These are the activations of a small neural network, seen along a few directions. Each row is one input.
Each table varies a few parts of the input and shows all the possible inputs, shuffled.
A made-up example of a description, with smaller parts first: one of 5 places around a ring, together with either a single point or one of 9 places along a line or (one of 2 separate values, together with one of 6 places along a line).
Shared parts are said once, and a part with two or three values counts as separate values.
In the rows, 128 means zero.

A family of inputs:
r1: [164 122 112 133 104 106  77 126 146 114  93 142 155 118  85 133 135 118]
r2: [145 127 155 147 112 151 127 178 146 173 168 115 101 126  84 158 106 157]
r3: [140 107 123  99 142 139 154 141  59 155 120 116 166 120 176  89 124 120]
r4: [106  96 107 161 147 147 179 125  58 142 128 118 175 164 202  77 101 112]
r5: [132 108 103  94 134 109 120 161  44 114  99 112 143 110 119 121 161 121]
r6: [102 131 122 122 142 110 143  22 219 102 152 150  88 223 124 107 172  63]
r7: [ 54 146 153 141 159 144 183  74 218 128 193 125  35 190 107 153 174  68]
r8: [ 61 116 105  76 170 118 186  62 117 106 155 119  77 217 158  97 196  63]
r9: [154 144 130 117 105 105  80 109 150  90  98 154 144  95 114 128 129 158]
r10: [100 126 144 220 136 169 185 140 157 161 161 129 144 136 148 139  70 124]
r11: [126 139 115  73 145  97 104 143  49  90  92 108 117  88 157 125 151 154]
r12: [123 172 149 127 118 123 110 159 151 114 123 116  85  67 105 198 125 164]
r13: [133 133 156 154 123 160 162 160 161 173 154 128 137  95 126 158  94 132]
r14: [142  98 105  83 133 129 125 167  49 154 127 115 138 155 134  95 126 145]
r15: [157 153 124 111 114  93  60 108 150  91  87 138 130  96 124 137 124 151]
r16: [120 165 159 137 119 135 128 159 145 112 138 134  95  59  91 182 126 171]
r17: [178 107 120 123 100 120  86 131 152 148 125 144 153 164 102 112 104 145]
r18: [117 133 115  78 134 118 113 147  51  98 101 116 128  85 150 106 160 160]
r19: [142 114 115 201 122 142 142  84 159 140 118 153 191 173 163  95  74 112]
r20: [166 114 131 138 115 137 104 113 164 152 119 142 181 126 150  93 101 119]
r21: [128 135 144 153 113 136 120 179 145 132 137 115 106  82  70 184 136 131]
Question: What do these inputs look like to the network?
Answer: one of 3 separate values, together with either a single point or one of 6 places along a line
Question: Changing only the choice among 3 separate values turns r18 into r9. The same change can be made to r5. Which row results?
Answer: r1
Question: A walk changes only the place on the line of 6. It starts at r12 and steps to r16. List the rest of the walk in order.
Answer: r21, r2, r13, r10

A family of inputs:
r22: [ 94 116 104  86 152 115 132 107 101 115 146 111  67 197 110 110 190  97]
r23: [102 132 133 186 132 132 165  75 213 124 148 151 120 180 126 147 111  82]
r24: [132 113 135 131 137 145 151 116 143 164 161 135 118 177 117 111 124 103]
r25: [129 106 134 154 130 137 136 119 157 155 159 128 121 187 112 113 118 106]
r26: [ 88 143 149 158 148 141 178  74 199 129 160 141 102 155 130 140 130  82]
r27: [ 80 143 152 148 146 146 182  77 198 131 170 127  85 161 137 141 148  91]
r28: [149 136 128 137  98 134 100 201 105 129 109 122 141  56  78 173 121 171]
r29: [147 105 120 153 131 127 142 131  98 133 107 133 189 127 165 102 104 113]
r30: [163 143 140 125 103 135  91 191 109 143 106 123 138  46  92 166 116 168]
r31: [ 59 146 118 110 165 107 164  66 154  78 145 127  54 172 127 141 197  73]
r32: [153 134 119 161 112 124 101 140 123 126 110 138 153 120 134 133  73 173]
r33: [145 137 136 155 120 122 105 143 118 119 118 130 142 103 137 130  86 171]
r34: [125 134 126 147 122 128 126 152 102 115 120 139 138 104 131 133  96 171]
r35: [123 104 108 149 126 138 158 134  83 129 120 126 176 133 152 105 116 120]
r36: [179 133 124 144  91 121  88 187 121 140  91 128 166  69  84 174  94 167]
r37: [175 135 140 139  99 120  90 192 117 131  99 126 153  50  90 172 108 165]
r38: [149 104 102 163 123 134 132 130 105 142 103 134 197 146 159 103  94 117]
r39: [103 115  90  88 150 110 130 119  46  94  97 109 131 142 159  96 176 107]
r40: [130 146 115  72 114  99  80 175  62  94  93 101  95  68  84 170 177 159]
r41: [ 94 137 148 177 142 131 169  78 209 117 156 140 111 163 127 144 123  81]
r42: [105 145 109  84 143  98 104 132  61  80 100 119  94 114 137 126 155 158]
r43: [141 145 142  96 115 138 103 207  94 144 119 103 116  41 106 168 130 168]
r44: [133 146 139 122 128 138 121 148 105 132 127 122 124 100 148 127 109 176]
r45: [114 105 124 143 132 142 162 124 138 150 164 132 120 189 102 118 128 106]
r46: [119 114 138 122 139 152 152 123 145 169 169 119 103 183 123 110 142 111]
r47: [112 113 137 102 151 147 164 132 129 166 176 114  95 171 131 114 140 104]
r48: [ 74 133 138 174 140 139 186  84 193 113 163 146 100 166 121 148 135  86]
r49: [169 142 124  91 116  96  59 107 134  92  89 150 149 104 138 106 123 165]
r50: [117 142 136 118 130 102 119  37 228  91 132 159 107 164 129 116 160  80]
r51: [116 112 122 107 144 141 160 140  74 146 131 106 150 117 180 100 126 118]
r52: [ 68 141 151 134 156 145 185  87 185 129 179 121  69 150 147 144 148  87]
r53: [186 139 131  83  88  96  32 151 137 107  78 135 146  58  89 146 145 166]
r54: [159 144 144 109 103 136 103 193 104 144 113 110 129  52  98 168 130 174]
r55: [132 112 120 137 134 140 144 128  91 146 114 126 176 122 165  95 111 116]
r56: [154 114 121  93 121 112  88  81 175 128 134 142 121 188 111  86 156 104]
r57: [142 105 118 157 121 138 138 113 159 161 154 131 135 205 105 118 105 107]
r58: [137 144 136 139 128 136 109 146 110 131 120 135 133  94 142 124  95 171]
r59: [133 110 125 122 136 140 157 134  85 147 117 126 167 124 177  98 127 119]
r60: [169 109 107  94 116 104  89  89 117 105  87 142 180 133 163  77 143 115]
r61: [121 144 138 108 137 137 125 158  92 130 136 116 109  89 158 129 109 172]
Question: Changing only one part turns r49 into r53. The same change can be made to r42. Which row results?
Answer: r40
Question: What do these inputs look like to the network?
Answer: one of 5 places along a line, together with either one of 2 separate values or one of 6 places along a line
Question: Change only the choice among 2 separate values in r60. List by row number the other rows that result.
Answer: r39
Question: Change only the place on the line of 5 in r28. List by row number the other rows that result.
Answer: r34, r35, r45, r48
Question: Change only the place on the line of 6 in r34. List by row number the other rows that result.
Answer: r32, r33, r44, r58, r61
Question: A walk changes only the place on the line of 6. It starts at r51 and steps to r59. List the rest of the walk in order.
Answer: r55, r35, r29, r38

A family of inputs:
r62: [117 112 117 134 139 129 145 101 125 124 126 130 152 152 168  96 128 101]
r63: [137 143 128 121 118 114 100 134 125 105 106 132 127  92 116 143 133 147]
r64: [123 141 134 133 130 131 129 156 106 126 123 119 121  92 129 149 118 149]
r65: [141 134 126 106 115 118 104 135 134 121 117 131 125 115 114 137 135 145]
r66: [125 117 128 120 134 136 139 145 109 147 141 114 119 138 118 126 138 116]
r67: [140 131 129 150 115 130 118 141 125 120 112 138 157  97 131 132 107 147]
r68: [103 148 151 171 129 141 151 101 217 130 169 144  84 155  98 162 118 118]
r69: [100 124 123 120 151 133 162 111 101 125 136 122 119 146 153 109 145 107]
r70: [145 123 129 137 115 134 119 141 132 140 126 134 148 125 131 124 103 150]
r71: [117 127 120 108 144 114 128  91 122 109 121 126 121 149 150 105 153 102]
r72: [143 108 123 137 121 133 125 131 129 144 131 130 151 147 124 111 121 117]
r73: [130 133 133 119 128 134 135 155 112 144 132 119 119 115 124 144 120 146]
r74: [143 122 123 108 125 117 109 122 127 129 123 126 122 142 108 124 146 117]
Question: What do these inputs look like to the network?
Answer: either a single point or (one of 3 separate values, together with one of 4 places along a line)
Question: Change only the choice among 3 separate values in r67. List by row number the other rows that result.
Answer: r63, r64
Question: Change only the place on the line of 4 in r67. List by row number the other rows that result.
Answer: r62, r70, r72

A family of inputs:
r75: [130 137 145 191 121 145 149  97 185 130 138 163 158 128 144 127  75 134]
r76: [123 153 118  89 134 100  83 117 109  78  97 135 117  86 149 119 137 160]
r77: [100 160 136 125 136 112 113  80 199  82 140 145  82 127 130 145 138 130]
r78: [139 120 134 140 121 155 152 178  76 161 129 120 163  94 152 123  92 170]
r79: [ 78  97  97 118 169 119 165  43  99  96 127 130 151 207 220  38 159  60]
r80: [127 139 138  93 131 129 138 164  71 126 115 112 120  69 120 147 157 140]
r81: [162 109 105 117 106 113  86 161  74 129  95 119 152 133  92 123 139 147]
r82: [105 147 132  83 142 127 109 159  75 113 128 108  85  89 131 128 152 161]
r83: [181  98 120 122 102 138 108 168 103 163 123 137 185 124 125 103  89 160]
r84: [151 123 125 153 113 134 116 141 110 120 103 144 194  86 171 103  80 162]
r85: [155 113 141 149 117 132 115 128 185 164 152 123 124 164 105 136 112 105]
r86: [109 145 121 175 127 117 138  98 171  92 121 152 123 134 113 159 115 116]
r87: [124 138 138 168 131 126 134 102 198 122 134 140 132 128 149 151  92 110]
r88: [137 143 124 105 121 111 100 125 107  94  82 133 153  64 141 127 149 135]
r89: [115 126 112 123 126 126 139 178  58 123 111 110 127  99 121 155 130 152]
r90: [157 137 124 139 129 114 105 134 101 115  92 127 167  86 163 123  94 141]
r91: [114 129 156 179 131 165 183 143 157 164 170 138 127 132 128 143  88 138]
r92: [166 119 120  74 109 115  92 151 100 136 102 126 143 103  95 126 157 132]
r93: [107 133 151 162 141 150 161 146 164 158 164 112 102 131 131 159 109 112]
r94: [117  78  92  89 162 121 164  66  83 139 142 129 138 246 168  37 164  60]
r95: [160 128 125  67 117 104  66 140  95 118 111 117 109 128 104 111 158 164]
r96: [141 129 137 111 113 127 123 113 188 143 142 137 108 144  74 148 157 100]
r97: [160 109 145 163 103 148 134 125 181 173 154 145 151 169 106 122  95 134]
r98: [138 127 133 125 133 137 136 177  75 153 121  98 136  94 152 142 110 147]
r99: [132 115 122 156 112 127 114 128 165 135 140 132 115 169  72 141 137 110]
r100: [112 153 141 142 125 124 130  86 195 102 123 145 118 106 120 150 150 103]
r101: [130 138 139 107 124 121  94 105 183 125 155 130  74 163  83 128 155 125]
r102: [ 90 159 153 120 148 133 145 120 158 116 168 120  51 132 107 156 151 134]
r103: [ 93 149 147 124 136 145 168 131 166 138 154 125  86 112 101 172 154 106]
r104: [185 110 122 113 113 122  88 159  94 161 107 111 161 128 122 117 112 141]
r105: [ 67  94 101  99 179 137 208  82  67 136 152 108 119 216 199  63 165  70]
r106: [132 135 101 136 118 104 107 135  87  89  77 135 160  96 138 137 118 149]
r107: [ 84 134 132 169 135 146 160 145 143 130 152 121  93 136 100 165 134 115]
Question: Changing only one part turns r94 into r105. The same change can be made to r95. Which row results?
Answer: r82
Question: What do these inputs look like to the network?
Answer: one of 3 separate values, together with either a single point or (one of 2 separate values, together with one of 5 places along a line)
Question: Change only the choice among 3 separate values in r99. List by row number the other rows that result.
Answer: r86, r107
